Here are a small network's activations along a few directions, averaged over the inputs that share one value of a field.
Values that are neighbours, or in one group, have similar rows; names and order tell nothing.
Strong random noise was added to every row along 6 fixed directions; ignore it. To show where, here is one row again and again, with new noise each time:
[-111 -145 -248 -121  189   59  -92 -267   50  338  206  -44  180  -35
  -35  -17   76   98 -229 -158]
[ 157  -24  -35 -116   37  -13 -190  -50  -55  125 -117 -207   13  152
 -161  312   40 -101  112  168]
[ -78 -149  -79 -213    1 -124   18 -146 -221   19  317 -246 -168   34
  -86  -55  -63   42  141 -164]
[ -65 -182   47 -129  109  130   87   17 -158 -237  142  182  143 -250
  171 -361 -102  153 -114 -186]
[-152 -151 -243 -189   79  -77   75 -105    1  348  168  -65  -44  -59
  -31   18   62   -6  -75 -141]
[ -26 -147   -5 -175  -61 -104   87 -131  -81  -35  243 -149 -148  132
 -201   48  -65  -75  109  -74]
[  14 -138  113 -147  -33   10  182   77  -71 -231   -9  150  -13  -72
  -22  -89  -94  -79   42   -2]
[  -3  -85 -115 -163  131  -10 -126 -186 -139  120   72 -134   78  -19
  -28   27    9   54   16  -37]


Zude, 30 values:
l25: [  -1   34 -175   88  -90  -20 -165   82  -97  214  -85 -248 -254  194
  -74  321  -46  -31  120  154]
l29: [ -26   34  202  195 -158   45   82  156  238  -57   -5    9 -207  132
 -221  322  -46 -256  -96   63]
l28: [  57  -20  113 -191  135 -145   18 -219 -282 -206  -82  121  -44 -249
  193 -320 -120  178  122   22]
l26: [  15  -20 -178  107  127  167 -320  -85 -248  -22  -83  -14  301  -26
  112  -75   15  224  -74   56]
l12: [ -57   55  -25  -82   85 -211    0 -604  -28   72   -9   89 -102  129
 -115   51  -75   -6   61  142]
l11: [   8   65  -44  -40  162  -35 -177  -14 -135  243 -211 -229  193 -218
   97  167  136   38   63   47]
l13: [ -53  132  -35 -137   43 -220  240  268   66  144 -272  -31  -60 -173
  105  101  112 -145  168   79]
l27: [  16  258  -61   83   64  -95 -211   41   32  180 -141 -217  -65 -103
   92  215   28   -2  145  149]
l19: [ 319  -94  218  111 -110  207 -307  123  -53 -253  274 -337 -132  218
 -177  183 -140   88  -15    3]
l10: [ -11   43  -60 -143  -23 -232  190 -351  138  132  209  -81  -64  181
 -132   -4   64 -142  101 -134]
l30: [-219  -11  -44  101   33   74   -2   96 -292 -139   92  -82   70 -178
  133 -280  -57  238  -45 -238]
l18: [  64  294   54   70 -140 -188  -64  607 -312  -94 -386 -272 -449 -142
  201  124  -83  -84  581  188]
l16: [-143 -129 -194 -124   21  -15  263 -116   -2   80 -128  267  182 -129
  -28  -95   79  -88  -83   29]
l5: [  39   64   19  132   61   29 -117   86  150   45  233 -208    9  -77
  114  -22   19  116 -110 -139]
l7: [-116   35 -147   73   98   63 -149 -145   31  218  324  -29   -6 -175
  309 -352  -42  235 -179 -330]
l22: [  75  206   95  -49  -24 -123 -232 -246 -301 -339   -2 -121   15  157
    6 -161  -51   80  310   -9]
l9: [-138  129   16   32   14  -73   -8 -255 -139 -291   75  -15  159    5
  -18 -231  -73  170  107 -132]
l4: [ -49  107 -120 -151 -147 -194  267  162   89  219 -144   35 -167   37
   42   24  182 -194  165  -17]
l14: [  96  146  -62  -70  163  -31  -96 -303  111  194  -49   34  161 -101
  190  -83   25   60 -140  -34]
l24: [ -99   76  -51  -21   10 -192  143 -192  -26  -93    3  -74   83  -10
  -41  -62   42    1  193 -102]
l2: [ -44   68   11  334   49  346 -172  366   76   48 -163  203  206 -211
  204  -24   39  166 -311  -30]
l1: [-115  -16   -2   18  -50  -56   72  -22  -42   -9   21 -147   -6   75
 -178   76  100  -94   25  -58]
l6: [ -61   22 -106   -4  164    0 -205 -315 -242  -71   50  -21  164   42
  140 -247   25  274   48   15]
l17: [ 134  -57  -50 -106  -25  -41   36  274   -8  253   15 -184 -258   41
   53   96  167   28   93   77]
l23: [ 296  283   52  266  174  363 -750 -279   91    4 -302  -87  494  208
  105  105   49  171 -119  295]
l3: [ 280   66  136  -27  -78 -125  -15  -37   -3 -150 -466   90    1  285
 -225  300  163 -262  281  434]
l21: [ 150  152  -22  -12  178   47 -393  -74 -478  -25 -287 -152   32 -171
  231  155 -158  155  181  216]
l8: [ -31  -77   38 -325  -38 -256  201 -209 -235 -152 -100    7 -134   -9
 -143   76 -109 -198  341  113]
l20: [ -10  -46  171  133  -59   33  -97 -154  226  -17  403 -177   10  185
 -317  187  -33  -70 -200 -111]
l15: [  12  -12   14  208   26   88  -35 -131  174   83 -107  338  122  128
  -25  -80  -14   68 -206  149]
Zude is arranged as a network in which each value has 4 neighbours.
Name the neighbours of l21, in listed order.
Answer: l25, l29, l12, l19
Name the neighbours of l1, in listed order.
Answer: l11, l30, l16, l24
Name the neighbours of l18, in listed order.
Answer: l27, l9, l2, l23
Name the neighbours of l14, in listed order.
Answer: l28, l10, l5, l7
Name the neighbours of l6, in listed order.
Answer: l26, l22, l3, l15
Each value of Zude is a pair of two hidden parts, and every pair occurs once (6 first parts, 5 second parts).
l29 and l12 share the first part; l29 and l2 share the second. Which value has the first part of l2 and the second part of l12?
Answer: l15
l4 and l16 share the first part; l4 and l14 share the second. Which value has the first part of l14 and the second part of l16?
Answer: l19
l9 and l26 share the first part; l9 and l27 share the second. Which value has the first part of l27 and the second part of l26?
Answer: l21
l28 and l20 share the first part; l28 and l6 share the second. Which value has the first part of l6 and the second part of l20?
Answer: l30

Vodu, 16 values:
c2: [-257   -1 -434  157  388  276 -698 -172 -353  355  211 -480  496 -564
  323  -49  -62  487 -239 -325]
c9: [-291 -109 -214 -126  113  137 -478  -34 -581 -149 -109 -178  109 -221
  188 -342    3  481   50 -215]
c6: [   9  144   82 -127  -79  -90    4 -437  319 -106  550 -162  -32  147
 -181 -189   53   38 -142 -225]
c8: [-394  -64   46 -186 -364 -419  522  286 -410 -232   70  139 -436  -95
 -254   92 -116 -447  493  -39]
c7: [ 173 -140  143 -213  213  261  -52   21  -97 -273 -180  473  367 -238
  344 -412 -100  234   35  212]
c10: [ 139  232  210 -253  218 -176   75 -359 -293 -632 -192  -47  227 -286
  117 -564    2  138  449 -110]
c5: [ 286 -256  -46  -20   45  411    4 -247   97 -185   80  225  404  161
  -61  -79   39  -22 -336 -112]
c12: [ -39  -58 -462 -170  313 -243  -37   80   85  943 -101  108 -131 -350
  425   41  313  239 -219   98]
c16: [ 282  218  254 -212  -33 -161 -108 -205  216  126 -455   65  -84  103
    7  316  -95 -336  171  301]
c1: [-170  362 -131   61 -122 -352    3   77 -447  292   24 -392 -373 -192
  257  -46    9  222  384 -127]
c3: [  65   60   39  252  148  320 -332  197 -181 -366  -53  186   75  -20
  400 -274 -270  393  -90   22]
c15: [ 336  305  351  352  136  125 -388 -218  -31 -403 -343   94   91  217
 -150  173 -218  -39  204  316]
c11: [-266 -141 -460 -363  470 -175 -141 -323 -201  976  -88 -380  165 -234
  107  269  399   99 -152  -54]
c4: [ -74 -248 -197  279 -162  269  173  580   51  222 -100  389   15  -44
  245 -240   77   61 -442   -7]
c14: [-253  204  173   15 -378 -631  368 -283  -74 -343  257 -396 -444  475
 -385  136  -44 -375  674   -3]
c13: [ 143 -303  318   76   39  329  388  237  260 -543  343  105  125 -110
 -140 -102 -184  -74 -412 -167]
Each value of Vodu is a pair of two hidden parts, and every pair occurs once (2 first parts, 8 second parts).
c11 and c16 share the first part; c11 and c8 share the second. Which value has the first part of c8 and the second part of c16?
Answer: c15
c6 and c13 share the first part; c6 and c1 share the second. Which value has the first part of c1 and the second part of c13?
Answer: c2
c9 and c4 share the first part; c9 and c5 share the second. Which value has the first part of c5 and the second part of c4?
Answer: c7

Vabi, 16 values:
n3: [ 366 -100  374 -145 -400 -245  297  364  -75 -425   73 -362 -522  365
 -483  494 -209 -452  397  130]
n16: [ 222  -50  162 -104  -68   23   19  374   -3   44  -32   79 -277  -50
  188    7    1    6   17   73]
n12: [  -1   11  -48  127 -269  -35  -77 -226  123    9  471 -261 -291  428
 -163 -137  -75   37   64 -264]
n4: [-143 -346 -115   17  -18  232  346  306  263  111  -77  540  122 -250
  114 -182   12   34 -389   14]
n15: [-291   44 -129   82 -146 -156  -81  134 -332   82   79 -149 -393 -147
  268 -121 -150   51  164  -54]
n13: [ -78  189  302  313  -23  191  277 -247  585 -138 -513  578  467  165
 -438  398  -67 -466 -333  322]
n6: [-128  194  387   55 -260 -101  374  335 -112 -724 -112  207 -209 -243
   21 -248 -236  -99  278   -8]
n14: [ 146   10   63   35 -151 -136  332  269  439  152 -158  288 -331  113
  -58  121  134 -241   33  227]
n11: [ 128 -144  239  -20  -64  116   29  269 -565 -731 -208   70   22  -47
   70 -271 -102  239  264  176]
n1: [ 244  -91  190 -185 -109   94  130  248   34 -340 -437  423  -83  -88
  -24  131 -154 -282   45  383]
n7: [ -69  -76    0 -250  129  -84 -171 -611 -216 -185  172 -135  335  147
 -376   89  -47  -23  148   -6]
n8: [-203 -202  138 -199 -165  -69  372  -70 -337 -501  250   58   18   37
 -172 -318  -95 -121  170 -259]
n5: [ 224  189  117  464  -25  295 -235  236  303  -29 -438  287  225  224
   58  289  -12  -69 -182  306]
n9: [ 286  271   -6    7  -19 -247   46 -218  520  375 -416  -16  139  323
 -333  636  265 -483  101  431]
n10: [ -29  362  -73  -31  398 -137  -49 -812  206   34 -501  346  724  -35
  -43   21  136  -32  -76  216]
n2: [  14    2  224 -340   96 -307  208 -330 -240 -260   21 -140 -162 -178
   52 -126 -101  -69  367  -26]
Vabi is arranged as a 2 by 8 grid.
Name the neighbours of n3, in listed order.
Answer: n1, n7, n2
Name the neighbours of n6, in listed order.
Answer: n13, n5, n10
Name the neighbours of n11, in listed order.
Answer: n4, n8
Each value of Vabi is a pair of two hidden parts, and every pair occurs once (2 first parts, 8 second parts).
n4 and n11 share the first part; n4 and n7 share the second. Which value has the first part of n7 and the second part of n11?
Answer: n8
n10 and n9 share the first part; n10 and n12 share the second. Which value has the first part of n12 and the second part of n9?
Answer: n14
n13 and n2 share the first part; n13 and n15 share the second. Which value has the first part of n15 and the second part of n2?
Answer: n16
